A small network was shown many inputs. Here are its activations along a few directions, one row for each input.
In each table, some parts of the input vary, and every possible input appears once, in random order.
A made-up example of a description, with smaller parts first: one of 6 places along a line, together with either a single point or one of 9 places around a ring or (one of 2 separate values, together with one of 5 places around a ring).
Shared parts are said once, and a part with two or three values counts as separate values.
(in the rows, 128 means zero)

Other details of the inputs shift rows strongly along three fixed directions, in all tables alike. That doesn't count.

Rows:
x1: [112 104 187 142 139 113 106  95 117 112 132]
x2: [149  84 165 104 120 146 191 170 133 163 132]
x3: [128  91 158 113 154 133 138 127 138 150 122]
x4: [135 120  42 114 130 120 139 129 127 151 124]
x5: [154 116 128 131 132 132 186 167 124 163 144]
x6: [132  85 126 111 158 121 168 143 137 171 132]
x7: [137 108 128 136 149 121 139 119 133 133 126]
x8: [131 146  81 143 104 113 135 138  99 136 148]
x9: [120 171 197 115 115 153 136 114 125  92 131]
x10: [133  63 159 111 176 122 177 149 142 187 133]
x11: [130 204 192 106  79 169 151 147 114  95 139]
x12: [140 135 146 119 131 136 178 136 123 133 140]
x13: [109 120 166 152 145 110  77  85 116 109 130]
x14: [147 181  99 136  98 141 146 144 113 116 139]
x15: [109 104 147 138 167 114  90 103 146 127 117]
x16: [125 120  87 126 146 115 135 125 133 143 129]
x17: [152 175  95 129 119 141 165 131 109 130 142]
x18: [113 138  68 152 143 104  68  88 137 102 112]
x19: [125 140  95 131 124 123 128 144 131 134 132]
x20: [135 182  90 119 105 141 140 153 116 137 139]
x21: [127 107 120 140 117 109 141 139 110 140 144]
x22: [128 160  27 152 104 103 107 128  97 132 143]
x23: [ 92  72 142 140 172  99  42  80 162 110  95]
x24: [108  84 166 143 159 109  90  93 153 104 109]
x25: [141  77 163 107 148 138 165 135 137 158 124]
x26: [131 117 127 118 126 136 133 149 132 145 126]
x27: [113 123 161 141 122 114 105  92 112 100 132]
x28: [119 178 125 149 117 130  80 117 128  94 125]
x29: [133  54 129 122 145 121 135 149 148 163 116]
x30: [137  69 143 125 141 117 185 165 142 160 135]
x31: [137 152   4 129 123 121  99 111 121 138 118]
x32: [116  92  82 131 139 105 104 136 147 143 117]
x33: [138 108 130 128 134 116 179 134 102 159 154]
x34: [116  72 148 152 144 106  87 114 154 110 107]
x35: [105  73 143 133 141 114  69 115 156 117 100]
x36: [134 206 191 112  93 175 129 143 112 106 136]
x37: [160 154 147 112 114 152 213 150 109 138 150]
x38: [128 187 201 110  91 170 123 137 119  95 130]
x39: [122  79 114 126 150 111 128 149 147 161 124]
x40: [142 126 113 108 139 139 165 143 122 163 134]
x41: [112 146 182 144  98 126  99 112 109  89 134]
x42: [144  95 153 114 130 142 161 160 134 161 129]
x43: [143 154 182 129 106 150 158 146 121 112 138]
x44: [127  65 151 118 151 125 124 114 147 139 109]
x45: [136 132  34 131 129 112 150 160 126 165 139]
x46: [130 163 140 120 117 150 101 103 123 105 117]
x47: [125 153  74 143 112 117 106 128 129 109 126]
x48: [113 127 111 123 133 121 100 105 138 113 115]
x49: [126 176  47 146 107 118  98 126 123 108 128]
x50: [127 197 133 124  92 148 128 138 118  99 137]
x51: [114 160 135 132 106 133 102 125 133  94 123]
x52: [110 145 181 129 137 134  94  98 137  93 119]
x53: [138 149  22 132 110 125 102 137 123 141 121]
x54: [119 164 159 140 138 134  94  99 129  97 123]
x55: [151 153 160 116 111 150 193 137 114 121 142]
x56: [111 112 170 121 138 133  86  96 142 103 106]
Each input here is: one of 2 separate values, together with one of 4 places along a line, together with either a single point or one of 6 places along a line.
Q: The inputs of x44 and x46 match in every part but the place on the line of 4. If x27 is changed in the same way as x44 into x46, which row does it become?
A: x33
Q: The inputs of x3 and x4 match in every part but the place on the line of 4. If x8 is changed in the same way as x3 into x4, which row does it become?
A: x21
Q: Which other rows does x56 become when the choice among 2 separate values takes its other values? List them by row number.
A: x35
Q: Start at x5 and move only the place on the line of 6, one step at a time. The first step leads to x28. Which rows follow, in order?
A: x45, x20, x36, x53

Rows:
x57: [120 164 125 131  85 144  93 128 132  98 117]
x58: [112  53  85 133 172  96 115 112 163 139 104]
x59: [125 158  72 125 113 109 118 119 130 123 130]
x60: [ 99  90 140 129 143 114  64 109 141 101 105]
x61: [122  60  82 119 160 111 108 109 146 161 108]
x62: [121 134 224 138 125 137  99  75 109  94 128]
x63: [122 189 103 108 100 147 114 102 111 109 127]
x64: [107 135  55 132 124 106  84 120 121 109 124]
x65: [122 138 246 129 156 153 112 110 125 127 132]
x66: [119 202 111 146 112 136  64 119 106  82 130]
x67: [134  35 180 143 174 106 175 121 138 148 130]
x68: [161 160  78 123 122 126 188 166 115 170 153]
x69: [137 173 237 105 114 181 166 129 129  91 127]
x70: [162 158  85 107 112 127 228 179 110 181 162]
x71: [117 192  85 134 106 130  95 127 102  94 136]
x72: [127 171  33 124 118 122 150 126 121 120 135]
x73: [119 121 211 156 107 127 114 114 118  99 134]
x74: [135 107 144 111 152 130 183 142 118 178 147]
x75: [120 156 247 146 119 152 108 139 130 108 137]
x76: [165 153  94  86  96 141 247 181 114 177 156]
x77: [178 158  74 101 100 149 213 177 118 172 144]
x78: [109  68 186 143 152 110 125 147 149 153 130]
x79: [155  98 136 115 149 148 187 154 143 155 125]
x80: [107  36  87 136 164  94  63 116 154 132  94]
x81: [140 125 109 146 116 103 129 108 116 120 133]
x82: [123 125  20 159 162  97  87 112 141 128 118]
x83: [121 182 211 126 131 156 143 122 125  93 137]
x84: [125 105 142 142 121 133  87 133 150 123 110]
x85: [144 189 122 116  94 165 118 144 108  98 126]
x86: [118  79 151 125 127 120 141 149 147 148 126]
x87: [102 199 115 142  82 132  69 111 123  78 126]
x88: [117  68 135 115 164 113 144 120 137 169 129]
x89: [113  36  89 162 160  76  79 103 128 126 117]
x90: [134 187  74 123 107 151  81  98 117 108 114]
x91: [149  77 189 101 140 135 190 158 147 166 129]
Q: Describe the family of inputs behind these rows.
A: one of 5 separate values, together with either a single point or one of 6 places along a line
Q: The inputs of x81 and x73 match in every part but the choice among 5 separate values. If x76 is changed in the same way as x81 into x73, which row does it become?
A: x86
Q: Which other rows does x61 become when the place on the line of 6 takes its other values? List them by row number.
A: x63, x65, x74, x88, x90
Q: Which other rows does x82 become when the place on the line of 6 takes its other values? List them by row number.
A: x58, x69, x72, x79, x83
Q: List by row number the other rows that have the choice among 5 separate values in common with x85.
A: x60, x64, x66, x71, x80, x89
